A small network was shown many inputs. Here are its activations along a few directions, one row for each input.
In each table, some parts of the input vary, and every possible input appears once, in random order.
A made-up example of a description, with smaller parts first: one of 4 places along a line, together with either a single point or (one of 2 separate values, together with one of 5 places around a ring) or one of 11 places along a line.
Shared parts are said once, and a part with two or three values counts as separate values.

Other details of the inputs vary at random and push rows far along two fixed directions, the same in every table; ignore that.

Table:
r1: [ 21  -9 -14 -21 -19   9 -12 -17   2   1  20]
r2: [ -7 -20 -34 -20 -30  -6  -9  -5 -35 -16 -17]
r3: [  1  -9 -29  -9 -34  -9  27   0 -37 -24 -15]
r4: [  3 -12  20 -16  13  -5 -15  15  22  23  -2]
r5: [-5 11 -3 -4 34 17 13 34  9 38  5]
r6: [ 15   4 -16  -3 -42  13  -7 -24 -34   6   0]
r7: [ -3 -19  -1  -6 -34 -22   0   3 -37 -15 -16]
r8: [11  7 32 -7  1  0 12 22 21  6 14]
r9: [-34  43 -20  61  29 -24  -1 -50 -23 -88 -45]
r10: [ -4 -12 -24 -15 -35  -9   4  12 -34 -15 -21]
r11: [-4 -3 15  3 22  5 10 20 -5 35  9]
r12: [  0 -12 -15 -22  27   8   7  21  16  16  15]
r13: [-25  45  14  35  79   9 -30 -24  51 -36   0]
r14: [ 16   8   6 -20   2   4 -27  16  27  19  13]
r15: [  7 -10  13   1  38  -1  23  23  23  14  23]
r16: [  6  -2  27  -9   5  -9  -3  27  19  19 -10]
r17: [ 10 -15   0  -2 -40 -15  20 -19 -29 -21 -19]
r18: [  4  -7  21 -11 -33  -4 -11  11  -7  -7  -3]
r19: [  6 -22 -39  -7 -25   3  27 -13 -34 -25  -3]
r20: [ -9 -13  -1   7 -49   3  -3 -23 -25   2   3]
r21: [  0 -20   7 -13  28  -3   3  11  13  16  21]
r22: [-5 18 24 12 18 18 -7  2  8 15  6]
r23: [-13  85   1  54  74  -2 -17 -16  53 -48 -18]
r24: [  5   0 -22   4 -52   4  -6 -24 -21   8   4]
r25: [  2  -5  27 -17   5   4 -24  17  23  13  12]
r26: [-7 -5 15  7  6  1  7  9 19 41  5]
r27: [-25  39 -17  59  24   2 -13 -71  -8 -93 -27]
r28: [  8 -18  13 -16  21   3   0   1  24  20  12]
r29: [ -4 -14  14 -14  20 -11 -11  25  11  19   7]
r30: [-13  -7   9   9  12  -5  10  20   8  37  14]
r31: [ 15 -29  -7  -3 -28  -2  21 -28 -22 -16  -3]
r32: [  0 -15  -5   4 -34   4   5 -29 -44   5 -19]
r33: [ 18  17  13 -13  -5   0 -15  28  25  16   6]
r34: [ 29  -5 -11  -9 -22  10  10 -10   1  -5  19]
r35: [-16   7 -10   3  25   8  13  34  21  40  10]
Each input here is: one of 5 places along a line, together with either one of 2 separate values or one of 5 places around a ring.
- The inputs of r29 and r2 match in every part but the place on the line of 5. If r21 is changed in the same way as r29 into r2, which row does it become? => r12
- Start at r10 and move only the place on the line of 5, one step at a time. The first step leads to r7. Which rows follow, in order? => r16, r18, r33

Table:
r36: [ -6  33   5  14  35  19 -20   5  26  30   6]
r37: [ 7 27 21 14 28  0 -8  7 43  1 16]
r38: [-16  18  17  24  38  -9   7  23  24  18  -6]
r39: [-11  21  15  22  35  10 -12  -4  32  27  15]
r40: [-13  25   7  20  32  16 -17   2  33  29  10]
r41: [-15  12 -21  10   3   7 -30 -37 -18 -17 -16]
r42: [ 7 33 -7  5 40 15  5 11 35  8 10]
r43: [ -3 -42  -7 -16 -43 -22  13   0 -40   0 -12]
r44: [-19   6  -5   8 -17 -14 -24 -16 -13 -37 -27]
r45: [-11   3  12   8 -10 -11 -14 -24 -19 -41 -27]
r46: [  8   1   2   8  -7  -4 -13 -35 -10 -49 -11]
r47: [ 32 -32   9 -35 -25   7  31  28  15  49  44]
r48: [ 36 -23  19 -37 -39   8   6  39  18  46  36]
r49: [-12  -9 -18  15  11  -3  14 -25 -29 -38 -15]
r50: [  1   8 -34  -1   0   3  -4 -29 -14 -39 -12]
r51: [ -9  18  26  22  42  -1  11  21  19  15 -10]
r52: [-5 28 40 14 29  1 -5 16 30  6 -4]
r53: [ 13  39  11   7  28  10 -15  15  37   4   7]
r54: [-5 21 24 21 39 18 -9 -6 27 24 10]
r55: [-8 29 -9 13 47 10 13 25 18 15  4]
r56: [-17  -4 -13  16  -5  -3 -22 -44 -16 -20  -8]
r57: [-14  20  -8  20  43   8  15  24  25  13   8]
r58: [ 34  -8  35 -21 -10   8   9  23  22  28  28]
r59: [  4  -3 -14   6   4   1   6 -39 -13 -45  -8]
r60: [ 11 -31  14 -28 -29  -1  23  54  -1  63  14]
r61: [  8 -19   5 -12   4   2  33  34   8  42  29]
r62: [ 9 21 13 12 43 14 16  1 36  2 14]
r63: [-19  -1 -21  14  -7   4 -27 -38 -16 -18 -12]
r64: [ 26 -36  14 -47 -40   3  27  64 -11  79  18]
r65: [  1 -45 -31 -24 -42  -5  21   2 -44  -2   4]
r66: [-17 -10 -28  13   2 -12  11 -25 -28 -35 -10]
r67: [ 25 -39  -5 -29 -64 -11  -2 -17 -28 -13  11]
r68: [ -7 -15   6  -7 -36 -19 -13 -15 -23 -23 -13]
r69: [-11  -4  -3  15   0   5 -18 -46 -22 -23 -12]
r70: [  9  -6  36 -19 -17  -7   5  35  19  39  17]
r71: [-24  -3 -20  16  -4 -16  -5 -11 -23 -28 -33]
r72: [-14   3 -37   7   8  -2   4 -15 -31 -32 -19]
r73: [-6 16 10 21 50 10 23 15 20  9  8]
r74: [-18   6 -21   8   0 -13  -8  -9 -31 -27 -37]
r75: [ -4  -4 -24   8   0  -7   3 -38  -7 -42  -4]
r76: [ 17 -40  -1 -46 -78  -9  -7  11 -47   9  -5]
r77: [ 16  -4 -15 -17 -33  -3 -18 -16 -21 -29  -6]
r78: [-16  -6  -2  15   3 -15   2 -20 -29 -32 -33]
r79: [  9  -8  27 -23 -25  -1   0  43  16  42  14]
r80: [ -6  40  21   7  25   3 -16  26  29  12  -8]
r81: [ 1 25 -5 11 36 12  8  9 42  6 14]
r82: [ 38 -61  -7 -56 -92  -4   3   7 -35  13  21]
r83: [ -4   0 -32   5  -2   0  -3 -31  -7 -41  -8]
- The inputs of r80 and r79 match in every part but one. If r41 is changed in the same way as r80 into r79, which row does it become? => r63
- The inputs of r58 and r48 match in every part but one. If r54 is changed in the same way as r58 into r48, which row does it become? => r40
- What do these inputs look like to the network? => one of 2 separate values, together with one of 4 places along a line, together with either a single point or one of 5 places around a ring
- Change only the choice among 2 separate values in r75. List by row number the other rows that result. => r47
- Change only the choice among 2 separate values in r62. List by row number the other rows that result. => r59
